These are the activations of a small neural network, seen along a few directions. Each row is one input.
Each table varies a few parts of the input and shows all the possible inputs, shuffled.
A made-up example of a description, with smaller parts first: one of 3 separate values, together with either a single point or one of 11 places around a ring or (one of 5 places around a ring, together with one of 6 places along a line).
Shared parts are said once, and a part with two or three values counts as separate values.

Other details of the inputs shift rows strongly along two fixed directions, in all tables alike. That doesn't count.

A family of inputs:
R1: [ -13  -46    5   14  -11  -36   29  -22 -103  -29   19  -14   51   43
  -46   70]
R2: [ 38  12  18 -15 -48  27 -53  18  50  -5  42  12 -21 -55 -23 -23]
R3: [-10  13  26  50  44  23 -17  -1  52  -6 -31  38 -30 -15  -1 -13]
R4: [-25  50 -85 -14  31  -4  33 -26  -2  22 -45 -36  23  56  89 -45]
R5: [ 37  19  27  38 -12  38 -32   3  88  17   9  30 -60 -40 -49 -46]
R6: [ -6 -59  25   7 -14 -29 -18   4 -71 -25  12 -21  40  12 -45  46]
R7: [-30  25 -69  32  55 -16  19 -46 -28  23 -64 -52  63  82  96 -70]
R8: [  0   9  76  31   9  36 -23  14  69 -22   0  49 -50 -52 -50  12]
R9: [ 35  21  -7  -8 -13  33 -24  11  73  21   8  24 -60 -47 -16 -29]
R10: [ 24  22  30   2 -36  30 -43   5  51 -11  20  11 -29 -44 -15 -55]
R11: [ 28  20   3  65  -3  36 -42  17  77   5  11  35 -66 -44 -62 -47]
R12: [-10 -41   3 -50 -23 -28  -6  13 -60 -18  12 -34  33   0  -6  48]
R13: [-25 -56  26 -16  -9 -46  13  -3 -93 -23   7 -43  62  37 -24  59]
R14: [-11  17 -50 -28  24   5  14 -23  20  38 -38 -20   8  23  79 -46]
R15: [-23  55 -64  23  47  -5  35   0  17  26 -44 -14  -9  41  75 -63]
R16: [ 18  40   7  18 -26  33 -22   4  55  -3  13  21 -43 -27 -14 -52]
R17: [  4 -49  29 -59 -51 -27   0  -2 -79 -40  46 -18  37 -14 -45  80]
R18: [ 39 -11  24  44 -13  25 -34   3  48   6  16  35 -46 -37 -68 -15]
R19: [  0  17  45 -14   7  39 -20  25  69 -19  -3  48 -54 -69 -15  24]
R20: [-38 -27  18 -43  33 -39  56  13 -81 -24  -5   8  48  20  33 118]
R21: [ 44  17  -5  -3 -17  27 -25  23  64  24  25  31 -50 -44 -18 -18]
R22: [-29  24 -49  15  53  -5  31 -44  11  46 -64 -35  35  70  93 -73]
R23: [-15 -29  19   2 -20 -29  33 -19 -76 -26  23 -16  40  36 -46  61]
R24: [ 35  -4  16 -19 -35  30 -38  14  56  18  34  29 -34 -51 -18 -16]
R25: [ 36  15  12  -5 -38  38 -75  41  82   8  25  11 -44 -66 -19 -46]
R26: [-19  18 -20  13  19  -9  12 -33 -11   9 -31 -40  44  48  47 -47]
R27: [-32  32 -55  36  52 -19  46 -16  -9  24 -44 -29  18  63  48 -32]
R28: [  6 -27   1 -36 -38 -26  20   6 -73 -22  50  -3  34  10 -34  81]
R29: [  4 -79  42  -2 -25 -27   5 -18 -80 -19  30   7  34   6 -65  74]
R30: [ -4 -45   6 -41 -29 -37  29  21 -81 -31  46   2   9 -10 -65 109]
R31: [-11 -41  29 -31 -23 -32   0  16 -70 -26  17 -24  31   5 -14  39]
R32: [ 28  36 -23  12 -12  28 -26  35  72  16  24  29 -56 -44 -19 -29]
R33: [-27  38 -76   2  66 -26  66 -26 -22  43 -68 -34  29  81 121 -52]
R34: [-21  40 -54   1  46   5  25 -29  27  46 -61 -22  11  48 117 -93]
R35: [-24 -28  72 -21   8 -13  30  23 -42 -45   9  35   1 -22 -22  90]
Description of these inputs: one of 5 places along a line, together with either a single point or one of 6 places around a ring.
Changing only the place on the line of 5 turns R30 into R32. The same change can be made to R4. Which row results?
> R28
Start at R25 and move only the place on the line of 5, one step at a time. The first step leads to R12. Which rows follow, in order?
> R31, R13, R6
Which other rows does R16 become when the place on the ring of 6 takes its other values? List them by row number.
> R10, R15, R31, R33, R34

A family of inputs:
R36: [ 11  31  -5  33   6  30 -18  -5  65  15 -10  15 -33 -13  -6 -52]
R37: [ -9 -11  -8   9  15 -17  25 -13 -26   8  -9  -6  15  27   5   6]
R38: [-14 -12   9  -8  16 -12  18  -9 -23   0 -17  -8  20  17  24   9]
R39: [  7  32  -9  37   8  26 -24  10  58   8 -12   8 -35 -13  -7 -51]
R40: [-10 -11   0  13   5 -18  19  -3 -39 -10   2  -4  22  23  -9  27]
R41: [-24   6  -9  -1  29 -14  18  -8 -24  -4 -27 -16  30  30  45  -1]
R42: [  9  38 -11  12   7  27 -14  13  60   9  -4  19 -36 -24  14 -37]
R43: [ -9 -13 -14 -26 -15 -14  -7 -11 -33   3  -2 -36  40  23  30 -15]
R44: [ -7 -12  -3 -21   6 -17  28   0 -34   1   3   2   7  13   7  34]
R45: [-12   3 -16 -15  12 -11  29  -5 -21   2  -6  -2  10  17  20  23]
R46: [  7  -1 -35 -32 -16 -18   7   1 -28  12  13 -30  25  18  21   1]
R47: [ 16 -38  75 -13 -42   8 -24  12  -6 -35  43  28 -15 -51 -81  58]
R48: [ 15  22  -8  35   9  29 -24  -4  66  21 -10  18 -34 -17  -1 -51]
R49: [  24  -43   70  -20  -60    2  -24   40  -18  -46   72   38  -33  -72
 -117   90]
R50: [-13 -13   5  -8  18 -11  11 -10 -21   0 -19  -7  24  16  24  14]
R51: [ 38  30 -23  24 -29  35 -51  -6  69  20   8  -4 -36 -24 -12 -91]
R52: [ -7  -5 -18 -15  15 -11  23  -3 -20   7  -8   1  10  16  23  22]
R53: [-22  -3   1  -3  17 -15   9   1 -24 -13 -17 -15  21  16  20  12]
Describe the family of inputs behind these rows.
> one of 3 separate values, together with either a single point or one of 5 places along a line
Changing only the choice among 3 separate values turns R38 into R37. The same change can be made to R47. Which row results?
> R36
Which other rows does R49 become when the place on the line of 5 takes its other values? List them by row number.
> R42, R44, R45, R52

A family of inputs:
R54: [-18  39 -68 -20   8 -18  27 -14 -22  31 -23 -54  32  53  81 -73]
R55: [ 23   3   6  16 -13  13   3  -3  12   0  20  23 -24 -17 -39  12]
R56: [-25  -1 -14  10  39 -17  41 -25 -29  15 -34  -8  21  46  54 -12]
R57: [ 27 -20  -1 -11 -31  10 -26  -4  15   9  23   7 -13 -20 -33  -3]
R58: [ 29   9  24  11 -39  38 -49  -6  59  -2  29  21 -27 -39 -41 -27]
R59: [  4 -10   0  15  -4 -15  13   6 -37 -16  14   4   5   6 -39  41]
R60: [ -9  40  -6   0  26  26  -3 -10  58  12 -34   6 -18  -8  49 -43]
R61: [ -3  -8  17  12  -7   2  17 -11 -17 -10  15  15   5   5 -30  34]
R62: [-26  49 -30  41  52   8  11 -16  41  14 -58 -14  -3  33  57 -70]
R63: [  3  48 -35   5  39  25  -4   0  82  47 -45   5 -27  -1  78 -72]
R64: [-15 -58   1 -22  -2 -49  22  -1 -97  -8   8 -41  61  40  -2  58]
R65: [ -6 -30  -7 -38   0 -23  27   1 -47  -3  12   2  16   7  -2  67]
R66: [  7  -9  25  -8  -4   4 -20  32  17  -4  11  13 -21 -33 -18  20]
R67: [-21 -34  28   6  10 -33  23   0 -59 -21   3   0  21  19 -16  41]
R68: [  5  -4   1  -9  -9   8 -20  28  15  -6  14  15 -26 -32 -25  22]
R69: [-15 -16  10 -27  -1 -14  26  -6 -45 -19  15   4  30  12   0  66]
R70: [ -9 -16  33   7  -2  -4  16 -15 -18 -15   7  10   1  -2 -29  30]
R71: [-27  50 -45   9  43  10   8  -1  27   9 -41 -13  14  29  73 -37]
R72: [ 11 -20  33   5 -20   8 -33   9   5 -13   8   0  -4 -24 -21 -15]
R73: [ -5  52 -43  49  53  19  -5   2  78  42 -53  -4 -31  18  61 -99]
R74: [ 30 -10  43   2 -34  33 -46   1  49   1  17  24 -32 -47 -32 -35]
R75: [ 28  -4  32  21 -11  24 -19   9  56  16  19  36 -48 -41 -46 -16]
R76: [-22   6  -9 -19  33 -10  28 -12 -15  12 -34  -6  19  25  68  -1]
R77: [ 10 -19  -7  -3 -24 -16 -14   0 -39 -14  27 -16  22   1 -28  27]
R78: [ 34  17  11  -6 -21  34 -29  13  62  -4  28  37 -45 -57 -29  -1]
R79: [ -7 -58   2 -35  -6 -45  32 -15 -91   3   8 -28  60  40   0  59]
R80: [  0  -8  -3 -16  -5 -12   4  18 -30 -22  18   4  10  -9 -16  51]
R81: [-19 -11  32 -17   2  -9   3  10 -26 -31   2   0  13  -9 -14  45]
R82: [-20  16 -31  -2  26  -4  17 -37  -6  16 -46 -34  36  47  67 -43]
R83: [-38  23 -33  -5  55 -14  26  -2 -15  12 -57 -24  28  42  96 -27]
R84: [  7 -24   1   1  -5  -7  19  -4 -20   4  15  14  -8  -1 -36  32]
R85: [  8 -28 -13 -23 -19 -25  12 -20 -60  -5  22 -13  40  21 -12  41]
R86: [ 23  14  22  24 -35  34 -59   9  56 -12  25  12 -24 -42 -45 -31]
R87: [-12  -8  -5 -51 -27 -31  37  19 -60 -18  25 -18  20   4   7  41]
R88: [ 32  -4   6  16 -36  28 -60  19  54   3  26  10 -42 -49 -51 -32]
R89: [-13  21 -47  29  35  -4  16  -1  10  21 -35  -9  -8  30  28 -34]
R90: [ 18   4  39  16 -27  31 -54   7  52 -18  11   5 -26 -46 -43 -33]
R91: [ -8  -4  17  22  -4  -6   7   4 -21 -21  10   9   7   6 -37  33]
R92: [ 19  13  14  -7 -35  -1   6  18   4  -7  30   4 -35 -11 -34 -12]
Changing only one part turns R87 into R54. The same change can be made to R78. Which row results?
> R85
Describe the family of inputs behind these rows.
> one of 3 separate values, together with either a single point or (one of 2 separate values, together with one of 6 places around a ring)
Which other rows agree with R75 in the choice among 3 separate values? List them by row number.
> R55, R56, R59, R61, R62, R67, R70, R73, R84, R89, R91, R92
Which other rows does R77 become when the choice among 2 separate values takes its other values? List them by row number.
> R85
Which other rows does R63 become when the choice among 2 separate values takes its other values? List them by row number.
> R66
